Each row has a name. After each piece below comes the name of the row it's from, unless a question asks for something else. Each question is about the rows just above it.

[-20.5 -67.8  53.7  54.7] = U
[-22.7 -82.5  79.7  77.7] = Y
[-67.8 -20.5  54.6  53.7] = T
[-82.5  79.7 -22.8  77.7] = J
[-67.8 -20.5  53.7  54.7] is which row reordered?	U
Put [ 77.7  79.7 -82.5 -22.7] back in order: which row is it?	Y
Which row holds these entries in another order? [-82.5 -22.7  77.7  79.7]	Y
[-67.8 -20.5  53.7  54.6] is which row reordered?	T

[ 44.3   2.6 -53.0  71.7] : G
[-62.0   2.2  50.7 -29.4] : K
[-29.4   2.2  50.8 -62.0] : V
[ 44.3 -53.0   2.5  71.7] : B
[-29.4  50.7   2.2 -62.0] is which row reordered?	K
Put [-62.0 -29.4   2.2  50.8] back in order: which row is it?	V
Put [ 71.7   2.5 -53.0  44.3] back in order: which row is it?	B
[-53.0   2.6  44.3  71.7] is which row reordered?	G
Which row holds these entries in another order? [-53.0   2.5  44.3  71.7]	B
[ 71.7 -53.0   2.6  44.3] is which row reordered?	G
Which row holds these entries in another order? [-62.0 -29.4   2.2  50.7]	K

[ -1.2 -19.5  23.2 -39.9   2.5  -2.1] = S
[-39.9   2.4 -19.5  -1.2  -2.1  23.2] = X
[  2.6  -2.1  -1.2 -39.9 -19.4  23.2] = H
[-19.5 -39.9  -1.2  -2.1   2.6  23.2] = C
[-39.9  23.2  -2.2 -19.5   2.6  -1.2] = F
[-39.9 -19.5  -2.2  -1.2   2.6  23.2] is which row reordered?	F
Which row holds these entries in another order? [-19.5  23.2  -2.1 -39.9  -1.2   2.6]	C
Which row holds these entries in another order? [-39.9  23.2 -19.5  -1.2  -2.1   2.5]	S
Which row holds these entries in another order? [ 23.2   2.6  -2.1  -1.2 -39.9 -19.5]	C
Which row holds these entries in another order? [-39.9 -19.5  -2.1  -1.2   2.6  23.2]	C

[ 41.9  38.8  73.6 -10.3  52.5  45.7 -22.9 -49.8  69.3 -54.3  42.1 -23.1
  72.7  75.1  71.5 -57.4  44.8  74.3  47.8 -24.0 -55.0  51.0  73.2  70.7
  45.5 -22.8 -24.3 -58.2 -53.7  71.6 -15.9 -15.7 -25.7 -55.6 -55.9 -23.1
 -28.3  49.3  62.4 -19.8  74.5  52.0 -57.0  47.4  71.8  74.3  48.9] -> Z
[-53.3 -49.6 -49.2  31.9 -58.3 -50.5  48.2 -17.2 -35.5 -20.3 -49.7  50.2
 -52.2  22.5   7.6  45.1 -52.3 -50.2 -54.2  50.7  44.5 -59.3  18.8   5.3
 -54.0  49.2  52.0  45.7  42.1 -41.6  39.8  47.3  51.3  44.4  42.7  49.8
  53.9 -54.3  21.4  46.7  22.5 -58.7  44.8  50.7 -31.7 -36.5  52.7] -> L
[ 47.4  45.7 -24.0  73.2 -55.6  71.8 -19.8 -23.1  73.6  74.3 -54.3 -22.8
  74.3 -23.1  74.5  38.8  51.0 -55.9 -53.7 -15.7  49.3  42.1 -57.4  72.7
  70.7  41.9 -55.1 -15.9  52.5 -57.0  44.8 -49.8 -24.3 -58.2  69.3  47.8
  75.1 -22.9 -25.7 -28.3  48.9  62.4  52.0 -10.3  71.5  71.6  45.5] -> E
[ 75.1  71.8  49.3 -55.9  70.7 -15.7  45.5  69.3  45.7  52.5  71.5  71.6
 -23.1 -10.3 -24.3  52.0  73.6 -24.0 -19.8 -54.3  72.7 -55.6  62.4  42.1
  47.4 -55.0  74.3  73.3 -28.3 -22.8 -22.9 -25.7  41.9 -15.9  48.9  47.8
  74.3 -53.7 -49.8  38.8  74.5  51.0 -57.4 -58.2  44.8 -57.0 -23.1] -> W
[-63.0 -39.7  63.6  27.9 -57.4 -40.7  47.9  36.1  66.1  36.5 -61.0  47.7
  65.1 -69.7 -61.8 -66.6 -60.0  62.0 -59.2  48.1 -64.8 -56.7 -63.8 -58.7
 -55.1  45.4  46.2 -68.7 -63.4  50.5  34.5  38.5  47.2 -64.6 -65.6  46.2
  51.8 -57.6 -56.2  45.9 -66.3 -56.1 -65.0 -51.9  62.8  66.5 -52.8] -> M
[-52.8 -63.0 -39.7  63.6  27.9 -57.4 -40.7  47.9  36.1  66.1  36.5 -61.0
  47.7  65.1 -69.7 -61.8 -66.6 -60.0  62.0 -59.2  48.1 -64.8 -56.7 -63.8
 -58.7 -55.1  45.4  46.2 -68.7 -63.4  50.5  34.5  38.5  47.2 -64.6 -65.6
  46.2  51.8 -57.6 -56.2  45.9 -66.3 -56.1 -65.0 -51.9  62.8  66.5] is which row reordered?	M
[-20.3 -49.7  50.2 -52.2  22.5   7.6  45.1 -52.3 -50.2 -54.2  50.7  44.5
 -59.3  18.8   5.3 -54.0  49.2  52.0  45.7  42.1 -41.6  39.8  47.3  51.3
  44.4  42.7  49.8  53.9 -54.3  21.4  46.7  22.5 -58.7  44.8  50.7 -31.7
 -36.5  52.7 -53.3 -49.6 -49.2  31.9 -58.3 -50.5  48.2 -17.2 -35.5] is which row reordered?	L
[ 42.1  70.7  51.0 -54.3  45.5  47.8 -24.3  73.6 -57.4 -10.3  71.6  38.8
 -28.3  48.9  75.1  74.5  62.4  71.5  44.8 -55.9 -55.6  74.3 -19.8 -55.1
  71.8  69.3 -57.0 -15.7  73.2  49.3  45.7  72.7 -22.8 -58.2 -49.8 -22.9
 -23.1 -23.1 -15.9 -25.7  52.0  74.3 -24.0  47.4  41.9  52.5 -53.7] is which row reordered?	E
Put [-52.8  66.5  62.8 -51.9 -65.0 -56.1 -66.3  45.9 -56.2 -57.6  51.8  46.2
 -65.6 -64.6  47.2  38.5  34.5  50.5 -63.4 -68.7  46.2  45.4 -55.1 -58.7
 -63.8 -56.7 -64.8  48.1 -59.2  62.0 -60.0 -66.6 -61.8 -69.7  65.1  47.7
 -61.0  36.5  66.1  36.1  47.9 -40.7 -57.4  27.9  63.6 -39.7 -63.0] back in order: which row is it?	M
[-23.1  73.2 -57.4  51.0  45.7  74.3 -49.8  41.9  71.6  70.7  71.5 -54.3
 -15.9  62.4 -25.7  69.3 -28.3  47.4  71.8 -19.8  49.3  52.0 -55.9 -58.2
 -22.9  73.6  52.5  74.3  48.9  42.1 -57.0 -23.1 -55.6  74.5  38.8 -10.3
  47.8 -15.7 -24.0 -53.7 -55.1  72.7  75.1 -22.8 -24.3  45.5  44.8] is which row reordered?	E
Put [ 48.9  74.3  71.8  47.4 -57.0  52.0  74.5 -19.8  62.4  49.3 -28.3 -23.1
 -55.9 -55.6 -25.7 -15.7 -15.9  71.6 -53.7 -58.2 -24.3 -22.8  45.5  70.7
  73.2  51.0 -55.0 -24.0  47.8  74.3  44.8 -57.4  71.5  75.1  72.7 -23.1
  42.1 -54.3  69.3 -49.8 -22.9  45.7  52.5 -10.3  73.6  38.8  41.9] back in order: which row is it?	Z
[-58.2 -57.4 -57.0 -55.9 -55.6 -55.0 -54.3 -53.7 -49.8 -28.3 -25.7 -24.3
 -24.0 -23.1 -23.1 -22.9 -22.8 -19.8 -15.9 -15.7 -10.3  38.8  41.9  42.1
  44.8  45.5  45.7  47.4  47.8  48.9  49.3  51.0  52.0  52.5  62.4  69.3
  70.7  71.5  71.6  71.8  72.7  73.2  73.6  74.3  74.3  74.5  75.1] is which row reordered?	Z

